Here are a small network's activations along a few directions, averaged over the inputs that share one value of a field.
Related values have similar rows: they may be neighbours, one step apart, or belong to one group.
In the rows, 500 means zero.
Strong random noise was added to every row along 4 fixed directions; ignore it. To show where, here is one row again and again, with new noise each time:
[277 336 457 386 482 407 584 370 371 365 740 378 730 338 621]
[493 338 580 433 443 766 534 613 538 366 541 399 665 550 614]
[480 445 539 432 479 594 509 514 471 421 554 396 617 505 595]
[441 103 450 658 711 698 590 458 385 513 336 793 489 647 431]
[397 554 508 516 746 429 350 486 397 560 418 452 573 582 587]
[898 741 542 649 625 609 394 490 455 716 102 669 150 793 367]


Values of FEBE:
nas: [357 450 677 464 533 699 379 851 782 477 537 385 710 614 612]
meb: [626 553 444 414 299 531 554 447 473 408 616 369 547 381 559]
sibo: [242 289 520 673 703 517 415 743 616 520 369 630 512 606 467]
ziru: [292 455 514 493 723 512 331 577 416 480 525 371 705 443 628]
retut: [461 647 523 510 513 462 427 562 657 564 472 532 456 505 440]
zuzud: [421 793 474 559 769 364 292 446 484 623 358 434 523 579 525]
zanuz: [546 677 448 529 445 204 442 516 538 603 516 614 304 441 386]
bibu: [431 439 419 475 514 332 585 309 325 476 622 497 528 397 540]
sis: [511 585 486 491 612 615 439 624 548 512 426 436 584 577 533]
vibar: [740 751 715 411 211 603 403 745 809 519 419 347 342 564 499]
The values of FEBE form 4 separate groups.
- Which other values are in the same group as vibar? Give them in the order they are listed. => sibo, zanuz
- Which other values are in the same group as meb? Give them in the order they are listed. => ziru, bibu
- Which other values are in the same group as retut? Give them in the order they are listed. => nas

Values of MEKAR:
pala: [591 547 548 481 480 637 464 441 413 561 512 481 472 522 479]
feka: [327 411 620 445 530 565 459 701 530 405 613 429 556 545 596]
dol: [503 659 524 409 433 456 528 648 625 491 534 411 587 568 592]
nasu: [515 392 460 516 420 454 456 532 483 506 582 636 480 367 418]
gibu: [413 326 491 558 481 369 579 486 476 429 502 656 456 482 535]
lumo: [589 693 468 464 457 357 498 374 479 605 473 450 494 361 388]
pizoz: [686 587 540 537 357 512 589 393 410 488 423 452 213 529 415]
dakov: [442 535 479 447 357 453 602 529 664 401 628 403 569 403 486]
kuro: [591 573 451 427 398 564 543 463 592 385 509 549 597 485 493]
fugof: [475 432 462 555 703 597 531 555 456 465 391 479 529 596 598]
gime: [386 331 368 628 583 400 484 528 501 454 413 682 438 511 470]
tiral: [631 682 622 425 492 628 428 598 583 634 437 369 551 570 482]
tanud: [576 479 370 484 424 512 604 431 451 404 517 470 567 381 527]
sezu: [454 660 518 345 403 154 397 386 421 572 698 431 418 350 510]
fad: [605 422 441 650 502 470 499 495 422 475 466 568 433 503 460]
bodi: [448 476 481 513 564 467 456 523 442 402 546 409 556 559 636]
bedam: [473 392 469 523 521 488 373 414 475 507 453 564 512 410 555]
gogip: [555 368 633 449 325 653 520 502 470 446 538 439 500 458 487]
seb: [648 689 492 528 588 533 311 423 461 548 484 468 502 514 495]
pudob: [357 632 505 487 522 242 560 410 503 624 588 427 482 515 500]
fava: [405 583 424 478 416 307 499 368 559 513 663 459 524 311 369]
gelaz: [400 392 529 498 563 639 595 535 491 543 446 510 564 603 515]
navis: [466 448 529 429 561 680 504 534 402 457 477 496 568 597 601]
kom: [544 220 432 457 330 719 861 456 607 325 637 500 555 443 518]
zep: [493 642 610 568 661 512 385 594 569 702 318 577 408 624 386]
Each value of MEKAR is a pair of two hidden parts, and every pair occurs once (5 first parts, 5 second parts).
- pudob and fava share the first part; pudob and pizoz share the second. Which value has the first part of pizoz and the second part of fava? => bedam
- tiral and lumo share the first part; tiral and sezu share the second. Which value has the first part of sezu and the second part of lumo? => nasu
- kuro and gelaz share the first part; kuro and gime share the second. Which value has the first part of gime and the second part of gelaz? => feka
- gogip and fad share the first part; gogip and pala share the second. Which value has the first part of pala and the second part of fad? => tanud
